These are the activations of a small neural network, seen along a few directions. Each row is one input.
In each table, some parts of the input vary, and every possible input appears once, in random order.
Descriptions start from the smaller parts, as in this example, which fits no table here: line(4) and (point or line(9) or (values(2) and ring(5))).
Shared parts are said once, and a part with two or three values counts as separate values.

Other details of the inputs shift rows strongly along two fixed directions, in all tables alike. That doesn't count.
These rows show it; all are for the same input, with only those details redrawn:
[ -5  12  -7  16 -21   4   6  15   5  10 -21]
[ 12 -20 -10  -1  32  -2   0 -12  12 -13  25]
[ -7   8  25 -18   1   8   7  -3 -16   1  -1]
[ 13 -21 -18   6  29  -4   0  -9  17 -12  22]
[ -3   8 -13  19 -18   3   5  14   9   9 -18]

A family of inputs:
r1: [ -8  10 -15  14 -14   3   1  16  11   9 -15]
r2: [ -8   5  18 -16   3   2   4  -3 -10  -2   5]
r3: [-13   9  32 -27  -3   2   1  -8 -21  -1   8]
r4: [-12  10  31 -28  -1   1   1  -9 -22  -1   5]
r5: [ -4  11  23 -17  -5  -5  -7 -12 -18  -2   3]
r6: [  7 -16 -15   0  23  -9  -7  -9  13 -10  22]
r7: [ -4   4  19 -14   4   7   6  -4 -11  -1   2]
r8: [ -1  12  -7  13 -18   8   0  14   5  13 -25]
r9: [ 12 -12 -11  -3  28 -10 -15 -17  10 -13  26]
r10: [ -3  12 -12  20 -26  -8  -8   6   7   6 -13]
r11: [ 10 -17 -11  -3  35   3  -1  -9  13 -11  24]
r12: [-12   7  23 -18  -1   5   5  -2 -13  -1   6]
r13: [  2   2  20 -15   3   5   2  -6 -13   0  -2]
r14: [ 20 -22 -17   5  29  -3  -5 -10  16 -10  18]
r15: [ 18 -23 -16   8  26  -3  -3 -11  17 -12  21]
r16: [ -9   8  15 -19   4   3  -3  -4 -10   1   5]
r17: [ -8   6  24 -16   1   9   7  -3 -14   0   4]
r18: [ -2   8 -14  17 -16   4   3  16   9  11 -18]
r19: [ -5  13  32 -26  -2  -2  -7 -13 -24   0   4]
r20: [ -6   8 -14  15 -17   0   1  16  10   9 -15]
r21: [ 26 -52 -52  37 -15 -32 -10   1  -4  -9 -10]
What is each input in this table made of?
Answer: point or (line(4) and line(5))
Start at r14 and move only the line(5) part, one step at a time. The first step leads to r18. Which rows follow, in order?
Answer: r20, r6, r19

A family of inputs:
r22: [ 12  13  20  -6   9  12  -6  -2 -13   1  -3]
r23: [  2  -8   4  -7  40  -4  10 -11  15 -16  48]
r24: [-17  31  26 -25 -14   7 -12   9  -4  12  -6]
r25: [ 11 -37  -4 -19  43   0   2   0  -3 -14  27]
r26: [  4  31  26  -8  -3   8   1  -1 -15   8 -29]
r27: [  7   7   6   5   2  15  -5  -9 -12   5  -8]
r28: [-15  14 -32  34 -12  -3  17  11  25   2  -8]
r29: [ 12  11 -27  48 -55 -25 -21   9 -12  16 -47]
r30: [ -1 -11  32 -19  -2  15  10 -15 -16  -1   6]
r31: [  7  29  26  -5  -9  14   1   3 -17  16 -18]
r32: [ 22 -32  10 -11  31   2   3 -14  12 -18  32]
r33: [ -8  12 -34  25 -21   2 -22  18  30  11  -9]
r34: [ -5  22   9 -16   1   1 -11   2  11  11   7]
r35: [-32  20  39 -18  -8  15  15  -4 -25   3   8]
r36: [ -8 -16  16 -19  42   6   2 -18  -4 -26  55]
r37: [ 15  13 -37  37 -10   4   1   4  17   8 -29]
r38: [ 28 -47 -34  27  -6 -34 -13 -15  13 -22  15]
r39: [ -7  19 -38  19 -14  -4  -8   8  33  11 -16]
r40: [ -6   4 -19  10 -30 -34 -29  -6   0   6  -9]
r41: [-16  13  14 -23   2   9 -14 -10  -4   6  10]
r42: [ -1 -11   4  -6  39  -2   6  -7  13 -22  47]
r43: [ 21 -51 -52  16   7 -38  -8   0  -4 -16  10]
r44: [-13 -17  12 -20   8  12   8   1 -26   5  -2]
r45: [ 14   6 -29  40 -15  11 -13  13  11   8 -21]
r46: [-15  19  11  -2   7  -3  15   4   9  -6   3]
r47: [-1 -8  2 -9  4  5 11 16 -8 10 -7]
r48: [  1  10  48 -26 -15  14  16  -2 -18   9  -6]
r49: [ -4  -5  -1  -9   9  -1  11  13  -3   2 -19]
r50: [-18  -3  22 -22 -13  18   6  16 -35   8 -15]
r51: [-16  36  24 -26  -8   0  -8   2   1  11 -15]
r52: [-12   2 -23  14 -22   5  16  22  -4  16 -39]
r53: [ 23 -38 -31  27  11   2  -3  -3  30 -13  19]
r54: [  7   0  20  -9  -1   2  13  -5   5  -2 -11]
r55: [  4 -25 -22  12  10 -38  -6 -17   0 -28  39]
r56: [  4  -4  12  -8  -5   7  17 -11  -2  -2  -6]
What is each input in this table made of?
Answer: values(5) and (point or ring(6))
The inputs of r35 and r27 match in every part but the values(5) part. If r46 is changed in the same way as r35 into r27, which row does it become?
Answer: r26
List by row number the other rows that have the values(5) part in common with r54.
Answer: r30, r32, r38, r48, r53, r56
Which other rows does r31 become when the values(5) part takes its other values? List them by row number.
Answer: r23, r34, r47, r48

A family of inputs:
r57: [-14  20  15   4 -41  -3  -8   6 -14  10 -18]
r58: [ -1  -4  31 -42  19  -3 -18 -22 -27  -7  22]
r59: [ 31 -24 -17   6  47 -14 -17 -33  25 -23  44]
r60: [  8 -13  36 -28  22  20   8 -14 -25  -6  13]
r61: [-22  15  51 -24 -39  20  18  11 -44  13 -24]
r62: [-14  46 -34  35 -16  20   3  35  54  25 -27]
r63: [ -5 -16  23 -30  15   1  12  -4 -24  -8   9]
r64: [  9  18 -23  35 -27  -9 -10   7  24   9 -23]
r65: [  5 -19  17 -15  25 -10   7 -24 -11 -22  36]
r66: [  4  -2   5 -14   8   5 -12  -1 -10   5  -4]
r67: [ 15 -48 -48  21  24 -11  -3   4  23 -13  21]
r68: [  2 -15   9 -27  30 -19  -9 -25 -10 -18  33]
r69: [ 13 -14 -23   3  23 -18 -17 -14  16 -10  17]
r70: [  2 -22   8 -29  27 -16 -17 -22 -14 -16  37]
r71: [17  5 11 -5 10 11 -6 -7 -3  0 -4]
r72: [  0 -16 -42  26  -8 -23   2  11  17  -4  -2]
r73: [  2   3 -27  27 -20   4  10  27  10  15 -39]
r74: [-23  10 -35  29   1  -1  10  21  46  -1  14]
r75: [ 14   9  44 -34  27  11   0 -23 -20  -7  10]
r76: [  8 -20 -23   2  22 -24 -14 -16  10 -15  26]
r77: [-21  37  37 -25 -37   3  -6   3 -33  18 -30]
r78: [  2   0 -34  48 -39   2  17  27  20  12 -35]
r79: [-27  20  61 -33 -36   8  11   0 -53   7  -9]
r80: [ -9  27  26   5 -45  25  16  21 -22  24 -51]
r81: [ 21 -15 -25  19  11 -10 -21 -12  24  -8  18]
r82: [ -4  -7  32 -33   7  16   7   0 -32   3  -3]
r83: [ -8  45  57 -25 -31  22   7   2 -36  20 -37]
r84: [  2 -20 -40  27  -6  -8   9  17  16   1 -10]
r85: [ -8  -8 -28  23 -28   0   7  26   3  11 -28]
r86: [ 10  -6  44 -30  27  18  16 -19 -25  -9  12]
r87: [-21  23  55 -22 -37  17  25   9 -41  12 -30]
r88: [-14  15 -20  12  21  -4  -6  -1  44  -8  32]
r89: [-18  -3  28 -32  -2  -5   4  -6 -36  -4   7]
r90: [ 34 -39 -17  11  52   2   9 -16  22 -21  29]
r91: [  0  -3 -29  41 -37   5  13  25  15  12 -31]
r92: [ 10 -20 -26  24   9 -18   6  -6  18 -15  18]
r93: [-28  25 -34  39 -30  18  21  45  47  20 -23]
r94: [ 16 -14  15 -34  50  -1  -9 -25 -10 -14  26]
r95: [ 14  -3 -39  24   0  -3 -12  12  21   9 -20]
r96: [-18  20  29  -6 -39   2   9   7 -31   8 -18]
r97: [ 12  -3 -42  45 -13 -22 -10   0  33  -4  -1]
r98: [-11  -2 -28  23 -28 -16   4  17   4   5 -16]
r99: [-10  40  55 -26 -37  25   0   7 -39  23 -37]
r100: [ -1   2   4 -12   1  -6 -17  -8  -8   2   1]
r101: [ 30 -25 -56  28  36 -15 -13  -3  40  -8  10]
r102: [  8 -46 -17 -11  39 -19  -7 -16   1 -24  46]
r103: [-13  19  20  -7 -27  16  14  18 -24  19 -40]
r104: [ 16  -8  22 -27  34  -3 -16 -34  -8 -18  35]
r105: [-24  41 -18  30 -26  33  21  45  39  31 -36]
r106: [ -6  -4   4 -13  -1 -13 -13  -9 -12  -5   9]
r107: [ 11  -6 -41  42 -15 -17 -15   1  29  -3  -1]
r108: [-10  16  31 -44  59  11  -6 -28  14 -15  58]
r109: [  3  11 -22  34 -28 -14  -6   3  17   3 -12]
r110: [  9 -25  20 -35  46   8   3 -19 -21 -14  24]
What is each input in this table made of?
Answer: ring(6) and (point or (values(2) and line(4)))
The inputs of r89 and r95 match in every part but the ring(6) part. If r74 is changed in the same way as r89 into r95, which row does it become?
Answer: r62
Which other rows does r57 become when the ring(6) part takes its other values? List them by row number.
Answer: r60, r61, r79, r81, r99
Which other rows does r75 become when the values(2) part takes its other values? List them by row number.
Answer: r101
Which other rows does r80 become when the line(4) part takes its other values? List them by row number.
Answer: r60, r86, r90
List by row number the other rows that have the ring(6) part in common with r63.
Answer: r61, r67, r78, r84, r85, r87, r91, r93
Which other rows does r71 become when the values(2) part takes its other values? List them by row number.
Answer: r95
